A small network was shown many inputs. Here are its activations along a few directions, one row for each input.
In each table, some parts of the input vary, and every possible input appears once, in random order.
A made-up example of a description, with smaller parts first: values(3) and (point or line(9) or (line(4) and ring(8))).
Shared parts are said once, and a part with two or three values counts as separate values.
(in the rows, 128 means zero)

Other details of the inputs vary at random and push rows far along two fixed directions, the same in every table; ignore that.

A family of inputs:
x1: [192 130 150 158  50 173  59  98 162 174  26 155 103 140  84 221 130]
x2: [134 125 126 133 113 133 124 133 132 127 124 132 129 130 123 132 134]
x3: [132 121 126 128 116 131 129 131 135 131 120 130 129 133 123 132 137]
x4: [128 119 128 129 118 131 127 129 137 131 122 131 129 134 120 132 139]
x5: [133 122 126 132 115 132 126 133 136 129 123 131 128 130 123 131 137]
x6: [129 122 125 133 116 135 120 128 135 130 128 132 128 133 124 132 132]
x7: [104 107 105 119 132 117 158 158 130  97 179 130 148 144 131  86 141]
x8: [ 90 117 112 110 160 108 164 149 114 100 191 116 148 130 151  70 128]
x9: [145 135 112 133 143 122 129 130 126 110 126 148 125 143 101 156 101]
x10: [ 93 118 112 115 160 110 162 152 111  98 193 114 145 128 152  71 131]
x11: [128 119 126 132 117 132 124 127 135 130 127 128 125 134 121 133 138]
x12: [136 124 126 135 114 132 122 132 131 126 123 131 128 132 125 130 131]
x13: [ 94 120 112 112 159 105 165 151 115  99 187 117 146 130 152  70 129]
x14: [140 134 138 134 117 137 112 117 127 140 108 127 122 121 127 143 123]
x15: [145 134 111 137 143 123 128 130 124 110 128 146 123 141 101 156 102]
x16: [135 123 129 131 115 135 121 133 131 127 124 131 129 134 124 130 130]
x17: [128 120 128 128 117 132 124 127 136 132 126 132 129 136 122 132 135]
x18: [133 123 127 128 116 131 127 132 137 130 121 132 129 132 123 131 136]
x19: [109 245 217  97 244  98 117  38  54 203  70  65  91  13 225 131  67]
x20: [132 120 125 132 116 133 128 132 133 130 122 129 128 131 123 132 138]
x21: [128 119 127 133 118 132 125 129 135 130 125 129 128 132 121 132 140]
x22: [127 120 127 128 117 131 126 127 137 131 124 129 127 136 120 132 137]
Each input here is: values(2) and (point or ring(10)).

A family of inputs:
x23: [106 175 156 104 230  82 151  95  77 125 144 102 123  96 158 110  73]
x24: [ 80 109 116  90 142 101 175 149 147 122 169 123 150 134 152  63 162]
x25: [159 175 204 133  87 157  76  98 104 188  56  88 111  58 203 107 119]
x26: [190 195 172 145 118 143  81 119  78 139  61 110 118  66 177 136  68]
x27: [ 92 110  95 132 157 103 176 156 115 103 191 114 140 120 148  82 155]
x28: [ 78 171 158  80 204  98 147  90 100 156 140 104 131  92 184  88  97]
x29: [134 147 163 144 107 163  64  81 138 176  87 133 106 119 127 179 122]
x30: [125 171 188 121 136 126 103  70 126 193  55  87  89  76 160 150 145]
x31: [ 68 143 137  90 173  98 171 119 125 137 173 102 143  98 183  67 141]
x32: [182 169 135 127 128 127 110 113 135 143  45 158 112 119 102 191  91]
x33: [ 97 167 117 118 211  97 161 141  93  90 189 121 133 100 162  89  97]
x34: [156  88  76 133 106 130 154 180 155  80 135 160 145 184  76 136 134]
x35: [136  88  89 121  79 128 157 178 169 105 131 165 152 170  91 121 169]
x36: [138 134 148 155 113 152  74  73 129 180  84 120 101 116 123 184 120]
x37: [105  96  86 116 108 118 176 175 152  91 180 150 160 156 117  95 161]
x38: [158 175 195 136  95 165  58  87  91 181  69  96 119  74 190 121  89]
x39: [ 87 123 111 120 151 114 166 163 124  99 194 127 145 123 152  78 157]
x40: [ 87  81 105 131  98 134 142 162 165 109 193 134 145 155 128  83 186]
x41: [163 108 129 152  80 159 109 132 143 146  84 138 118 128  91 184 161]
x42: [174  90  74 178  79 145 112 156 155  96 121 167 123 171  59 182 133]
x43: [182 156 149 141 136 124 109 105 123 139  46 140 110 116  93 194 102]
x44: [123 170 183 125 145 135  86  60 113 187  69  97  92  93 147 164 114]
x45: [ 77 158 153 117 195  98 148  91  99 164 148  74 114  67 197  87 135]
x46: [106 133  86 111 172  97 181 161 121  73 191 145 153 137 128  94 105]
x47: [138  95  80 137  93 135 129 154 159  86 167 178 146 190  74 149 113]
x48: [ 91 142 119 114 217 104 158 125  79 103 204 107 129 110 149  97  87]
x49: [ 92  62 101 129 104 136 153 160 152 111 191 119 146 152 114  92 190]
x50: [ 93 144 130  89 192  93 193 146 102 121 153  98 143 104 177  69 138]
x51: [159 119 132 146  71 144 112 132 154 141  72 136 109 138  93 172 168]
x52: [139  62 117 144  61 153 103 130 171 127 114 154 138 190  63 160 163]
x53: [143  94 135 151  81 172  79 104 146 159 103 135 117 147  86 185 142]
x54: [172  84  92 143  75 151 112 153 165 105 112 171 131 201  59 175 123]
x55: [182 192 177 142 117 149  66 100  76 149  78 111 116  80 178 136  55]
x56: [102 147 113 116 216 100 173 140  81  94 186 107 132  97 148  97 100]
x57: [170 117 106 172  98 148  84 112 138 130 107 157 106 156  79 198 104]
x58: [159 193 160 133 167 116 111  90 102 148  58 113  89  85 131 176  90]
x59: [ 96 109 118 108 161  93 188 158 119  99 168 116 153 129 135  76 160]
x60: [193 124 149 159  21 175  82 158 132 138  68 135 131 118 137 135 141]
x61: [ 77  95 112  96 158 116 165 141 127 112 188 114 150 155 146  70 139]
x62: [120  59 113 131  74 130 142 152 175 117 137 137 146 173  89 113 196]
x63: [108  90  82 133 130 113 151 165 137  68 203 142 136 182  91 103 129]
x64: [133  93  85 152  98 144 113 159 152  81 185 172 137 187  80 141 125]
x65: [169 165 141 125 130 129  96  98 132 150  66 157 111 132 105 188  78]
x66: [148  67 114 132  45 156 121 148 189 141  91 144 132 179  88 146 189]
x67: [ 73 174 159  90 201 105 141  80  97 156 152 100 131  86 188  98  93]
Q: What is each input in this table made of?
A: ring(5) and (point or ring(8))
Q: The inputs of x55 and x26 match in every part but the ring(5) part. If x63 is changed in the same way as x55 into x26, which row does it become?
A: x58
Q: Start at x48 and move only the ring(5) part, one step at a time. The first step leads to x56. Which rows follow, in order?
A: x41, x49, x53
Q: Which other rows agree with x59 in the ring(5) part? List them by row number.
A: x27, x35, x37, x39, x41, x50, x51, x60

A family of inputs:
x68: [136  87  82 130 124 126 160 154 155 118 136 156 142 163  86 152 155]
x69: [ 79 105  97  98 138 116 162 146 161 108 186 156 161 163 120  97 143]
x70: [177 138 149 130  91 146  89 122 123 126  88 154 133 147 106 156  83]
x71: [ 87  71 110 129 101 134 149 161 128 110 196 104 155 141 156  51 177]
x72: [150 169 172 151 168 124  89  84  83 147  87  90  86  89 139 157  92]
x73: [131 148 189 124 115 161  96  95 106 191  74  86 120  79 179 125 134]
x74: [100  78 115 144  86 127 136 144 141 122 178 113 147 131 143  73 169]
x75: [140 100  95 115 125 124 143 161 115  79 163 136 155 172 114  93  85]
x76: [108 195 153 109 187 113 122 106  92 128 151 121 133  85 194  92  59]
x77: [119 125 139 133 113 133  97  83 166 163  94 138  99 148  92 179 144]
x78: [147  98 109 152 103 132 138 143 159 119 107 137 117 152  68 176 181]
x79: [133 192 132 137 192 114 142 130  67 119 140 110 119  57 173 129  88]
x80: [138 181 135 121 207 110 143 122  64 127 137 110 130  76 179 113  69]
x81: [ 90 102 102  79 181  93 190 138 127 105 168 120 154 160 126  83 117]
x82: [162 111 102 152  91 147 127 134 160 138  80 163 115 129  68 210 163]
x83: [181 195 167 110  90 106 139 149 143 142  19 128 117  85 168 114 145]
x84: [147 118 123 158  80 150  76 114 146 121 127 148 105 157  94 156 109]
x85: [159 132 114 165  62 166  67 126 158 133 122 167 114 152 108 177 117]
x86: [112  92  79 148 147 108 175 197 105  42 228 121 150 147 117  68 144]
x87: [ 73 181 147 101 195 105 138  80 125 168 145 115 110  91 176 129 122]
x88: [ 99 126 147 123 189  99 143  93 119 142 122  95 100 116 120 135 146]
x89: [157  95 159 136  39 190  81 131 152 173  76 125 132 129 123 147 164]
x90: [120 105 128  97 120 119 142 132 150 124 121 150 151 173  94 133 138]
Q: What is each input in this table made of?
A: point or line(4) or (values(2) and ring(9))
Q: Change only the values(2) part in x70. List by row number the other rows that result.
A: x90
Q: Which other rows belong to the same alternative as x73? List them by row number.
A: x71, x74, x89
